Here are a small network's activations along a few directions, averaged over the inputs that share one value of a field.
Values that are neighbours, or in one group, have similar rows; names and order tell nothing.
(in the rows, 500 means zero)
Random noise pushes rows far along 6 fixed directions. That doesn't count. These rows show it; they differ only by the noise:
[425 467 511 521 557 493 537 449 358 622 499 471 414 403 628 602 416 625
 629 327]
[502 513 576 399 375 617 554 649 611 290 410 468 624 357 590 351 678 443
 421 603]
[389 463 621 544 436 433 334 553 579 412 621 416 492 529 409 478 608 374
 349 579]
[441 480 629 392 576 606 373 721 510 547 765 489 335 567 576 575 631 555
 591 519]
[508 413 317 446 314 468 507 698 493 352 276 453 722 401 556 450 559 356
 382 337]
[392 409 550 346 518 556 690 605 472 532 404 401 432 415 776 415 478 525
 586 501]
[453 469 509 486 438 505 406 614 490 452 544 461 525 447 507 530 576 472
 467 427]
[662 503 437 610 723 490 535 488 526 566 387 753 482 870 596 587 521 473
 526 507]


Values of VIKE:
nezo: [414 481 420 533 331 400 102 590 534 482 838 393 484 557 175 606 519 400
 404 418]
favur: [734 736 491 764 572 623 487 182 454 499 392 824 585 428 318 657 474 773
 615 362]
feb: [562 580 496 588 560 611 641 357 337 555 345 617 544 285 625 570 433 735
 671 343]
radom: [575 583 643 419 659 646 688 330 471 590 676 509 258 466 641 497 405 712
 737 678]
goguv: [391 388 495 503 569 326 507 556 612 532 391 461 537 760 471 390 508 258
 300 671]
bib: [546 442 431 459 716 559 480 673 575 638 525 723 430 886 559 567 538 493
 575 520]
liv: [434 519 506 649 639 400 471 310 360 646 598 499 351 544 470 651 356 564
 578 448]
ruga: [590 540 517 358 529 557 709 550 569 537 414 491 483 584 602 368 481 500
 545 670]
gegud: [723 450 279 433 607 392 682 461 530 577 303 596 555 800 529 461 391 377
 474 529]
ven: [323 301 334 677 482 105 654 179 342 640 245 307 449 595 494 458 122 279
 372 447]
dese: [544 632 663 572 638 551 640 262 535 580 455 553 470 470 524 449 464 652
 541 675]
bako: [583 566 375 446 417 577 432 439 387 537 624 494 494 246 392 597 398 681
 672 268]
Each value of VIKE is a pair of two hidden parts, and every pair occurs once (4 first parts, 3 second parts).
Question: gegud and bako share the first part; gegud and ruga share the second. Which value has the first part of ruga and the second part of bako?
Answer: nezo
Question: dese and liv share the first part; dese and goguv share the second. Which value has the first part of goguv and the second part of liv?
Answer: feb

Values of VITE:
gora: [645 501 359 666 444 364 387 532 456 510 534 578 469 639 392 637 518 298
 440 390]
mus: [714 436 165 308 381 633 451 833 491 420 547 584 556 443 450 610 598 488
 582 291]
sazev: [616 727 551 633 357 564 433 179 469 307 602 611 673 213 245 541 556 695
 565 449]
nok: [528 578 342 508 361 538 252 624 452 566 542 491 657 352 237 644 592 504
 476 237]
mugug: [327 389 468 538 452 399 433 555 452 583 449 383 446 432 612 590 431 481
 460 363]
dakit: [627 575 463 429 602 584 582 481 459 591 590 586 403 544 630 567 394 619
 777 421]
zuz: [481 617 426 504 321 519 475 608 546 325 394 408 778 250 322 395 588 443
 431 390]
fira: [458 369 442 379 517 469 528 410 360 697 638 347 296 343 555 506 348 675
 612 326]
lel: [473 478 530 445 337 550 372 681 467 385 655 342 363 459 434 477 607 328
 411 593]
reva: [165 365 526 574 263 339 548 436 519 344 263 337 680 270 490 378 412 356
 333 436]
fer: [206 491 793 332 403 536 294 646 675 489 764 245 341 341 366 388 653 487
 419 788]
puvu: [348 464 677 516 613 352 364 596 695 570 726 388 377 942 320 349 520 281
 300 788]
zudo: [580 375 339 270 281 567 629 634 452 481 368 384 599 240 643 463 330 613
 549 270]
vem: [642 556 527 786 539 579 588 167 511 316  93 815 754 500 474 516 521 546
 383 422]
nis: [547 714 485 562 482 717 489 408 431 358 305 689 700 264 602 510 620 699
 611 351]
kupit: [585 470 578 334 720 635 732 543 261 691 499 539 370 470 959 534 357 735
 839 486]
kida: [517 448 536 642 558 317 723 251 368 525 262 405 509 414 659 571 327 543
 372 454]
dib: [393 607 745 629 543 500 347 400 465 440 825 413 464 366 443 500 665 592
 442 727]
morav: [329 387 290 461 387 377 306 585 371 641 775 310 397 453 298 660 370 449
 558 299]
dusa: [437 499 631 285 402 561 657 671 742 343 364 443 639 395 497 201 697 388
 366 756]
The values of VITE form 5 separate groups.
Question: List the group mates of puvu, in the order listed.
Answer: nok, zuz, fer, dusa
Question: List the group mates of dib, in the order listed.
Answer: kupit, kida
Question: List the group mates of dakit, in the order listed.
Answer: mus, sazev, fira, zudo, morav
Question: List the group mates of vem, in the order listed.
Answer: mugug, reva, nis
